Each row below is a small network's average activation on inputs in which a field has the value named, seen along a few directions.
Values that are neighbours, or in one group, have similar rows; names and order tell nothing.
(in the rows, 500 means zero)
Random noise pushes rows far along 8 fixed directions. That doesn't count. These rows show it; they differ only by the noise:
[496 596 523 647 600 421 486 550 577 524 404 551 525 347 589 669 491 524
 392 466 560 542]
[470 658 486 381 501 469 510 480 482 540 656 381 495 569 493 409 594 559
 641 545 549 341]
[636 567 524 633 667 535 621 447 617 446 467 481 478 315 726 372 461 443
 429 378 485 506]
[534 460 562 487 553 505 507 492 475 544 499 484 530 443 614 547 476 403
 374 534 450 493]
[515 538 525 554 596 284 517 492 503 475 461 476 491 506 596 563 632 495
 404 494 488 474]
[486 417 459 545 474 446 447 509 534 396 369 491 471 555 548 442 514 479
 464 443 406 663]
[451 532 580 412 437 448 430 402 446 543 556 485 371 568 434 503 505 544
 583 553 558 431]
[421 740 556 448 593 448 511 414 536 639 573 504 414 365 494 657 604 635
 644 501 780 276]
[353 452 450 289 390 664 444 440 582 507 448 446 399 581 465 393 517 508
 691 435 587 542]
[549 530 498 418 577 449 619 620 601 497 581 321 641 594 708 356 558 321
 317 514 354 454]


Field Todon:
y7: [564 500 594 653 491 451 470 509 585 461 526 584 466 517 326 455 379 521
 415 506 521 499]
y9: [359 317 362 237 581 791 660 590 622 553 336 486 708 396 689 557 578 347
 511 427 606 495]
y8: [507 579 570 515 480 529 535 683 700 563 525 419 601 574 558 452 369 351
 315 481 419 500]
y1: [429 450 521 671 590 512 431 417 513 552 278 755 475 228 406 900 457 609
 437 522 696 567]
y4: [539 518 469 579 371 654 328 398 241 518 577 706 357 416 194 571 365 683
 801 552 630 541]
y2: [395 639 320 642 600 563 518 633 752 445 305 513 555 331 594 533 537 610
 551 305 625 664]
y3: [479 281 446 585 509 398 507 283 478 240 291 710 259 545 452 326 621 611
 708 255 546 644]
y6: [611 417 581 429 506 272 672 462 574 394 503 415 383 727 583 352 611 340
 349 459 432 514]
y10: [620 469 425 672 406 586 402 643 241 557 614 555 756 410 369 676 385 563
 411 654 273 538]
y5: [528 293 508 271 364 657 598 337 339 546 621 375 402 652 445 328 525 449
 608 540 407 381]
Each value of Todon is a pair of two hidden parts, and every pair occurs once (2 first parts, 5 second parts).
Q: Changing only the second part turns y8 into y3. y2 has the same second part as y8; what does that change turn y2 into?
A: y9
Q: Changing only the second part turns y10 into y4. y5 has the same second part as y10; what does that change turn y5 into?
A: y6

Field Gir:
j4: [394 598 714 562 432 322 311 544 332 523 598 736 509 585 318 710 241 556
 440 784 497 517]
j2: [452 442 569 311 384 331 428 616 485 543 619 388 466 826 537 381 582 320
 385 494 343 502]
j3: [427 425 463 607 251 367 405 501 394 298 485 664 383 771 195 340 367 752
 755 552 498 570]
j5: [636 571 553 696 573 375 543 396 541 440 494 439 464 489 554 365 611 509
 491 316 358 379]
j9: [624 480 435 529 409 591 579 517 620 360 671 391 441 714 320  44 410 481
 554 463 389 520]
j1: [700 656 575 690 702 386 579 550 509 443 640 305 642 346 740 300 429 518
 295 565 328 456]
j7: [626 650 476 508 423 558 512 672 323 524 688 391 625 524 546 520 338 460
 496 689 431 565]
j6: [863 209 430 627 442 540 547 272  73 369 488 589 484 388 575 477 476 472
 470 570 120 633]
j8: [514 556 541 563 294 890 445 511 581 565 642 370 458 466 436 233  38 505
 482 575 288 575]
j10: [652 703 269 552 835 546 519 586 329 531 641 432 871 246 565 593 825 516
 603 569 548 305]
Each value of Gir is a pair of two hidden parts, and every pair occurs once (2 first parts, 5 second parts).
Q: Changing only the second part turns j2 into j10. j5 has the same second part as j2; what does that change turn j5 into?
A: j9
Q: Changing only the second part turns j3 into j6. j4 has the same second part as j3; what does that change turn j4 into?
A: j7

Field Lumi:
p10: [410 598 465 614 520 400 372 516 488 461 451 500 458 460 395 561 548 660
 559 503 579 557]
p17: [644 336 645 438 419 661 561 430 402 515 639 568 542 513 482 445 275 375
 398 624 398 456]
p2: [540 326 475 290 493 668 673 299 370 578 584 435 471 435 602 424 609 433
 601 482 481 345]
p21: [661 593 659 710 384 721 474 419 432 589 675 563 387 314 413 493  98 554
 491 501 446 458]
p8: [676 364 635 459 613 467 589 388 253 585 651 550 596 436 550 571 566 361
 364 619 403 247]
p11: [513 445 556 399 502 464 477 498 381 559 585 511 534 563 554 459 504 403
 450 564 440 410]
p24: [518 585 516 386 580 451 614 395 457 597 539 454 450 434 577 629 663 535
 601 510 667 329]
p22: [442 524 508 364 475 368 483 579 386 513 584 368 619 679 525 500 544 491
 444 681 389 438]
p13: [574 519 421 445 573 651 560 533 391 581 580 417 682 353 615 554 615 457
 523 468 463 437]
p18: [645 319 519 573 610 519 550 333 330 439 426 662 470 332 629 534 464 412
 414 497 428 568]
p9: [400 419 452 443 435 274 335 487 319 548 409 513 487 621 336 779 783 568
 468 545 491 548]
p3: [399 711 603 403 604 635 553 561 603 766 649 500 526 347 506 708 464 469
 453 567 825 236]
p16: [514 360 499 430 589 547 560 306 454 489 325 529 380 328 672 587 591 478
 544 419 623 499]
p19: [507 488 392 557 517 553 514 443 470 518 434 508 441 410 435 556 624 605
 599 416 522 454]
p23: [498 518 551 487 413 507 420 531 449 544 641 507 584 614 267 495 446 515
 501 648 452 380]
p7: [553 356 696 354 472 488 616 269 471 489 519 614 203 571 464 445 461 435
 604 491 641 389]
p14: [368 706 416 611 468 518 406 581 637 447 504 470 462 518 378 364 414 708
 676 467 601 578]
p1: [470 456 562 456 397 393 407 487 641 454 450 433 337 673 436 415 475 449
 445 462 470 622]
p12: [469 496 532 388 556 546 512 561 538 537 548 400 621 507 648 428 485 383
 387 558 400 467]
p15: [479 433 602 408 493 582 620 352 746 412 417 511 268 536 643 257 376 385
 477 381 544 576]
p4: [490 566 552 630 351 482 379 706 543 495 522 588 568 609 337 522 247 494
 429 558 420 656]
p20: [602 665 659 434 553 431 651 482 702 543 655 335 384 575 671 273 455 369
 411 473 519 345]
p6: [247 302 494 382 308 769 270 512 576 522 282 640 451 500 415 578 291 477
 562 479 526 775]
p5: [549 601 590 672 453 421 434 591 542 498 568 555 444 581 330 476 296 528
 436 566 512 533]
Each value of Lumi is a pair of two hidden parts, and every pair occurs once (3 first parts, 8 second parts).
Q: Changing only the second part turns p1 into p5. p20 has the same second part as p1; what does that change turn p20 into?
A: p4
Q: Changing only the second part turns p2 into p15. p21 has the same second part as p2; what does that change turn p21 into?
A: p6
Q: Changing only the second part turns p23 into p9. p17 has the same second part as p23; what does that change turn p17 into?
A: p24
Q: Changing only the second part turns p12 into p11. p22 has the same second part as p12; what does that change turn p22 into?
A: p18
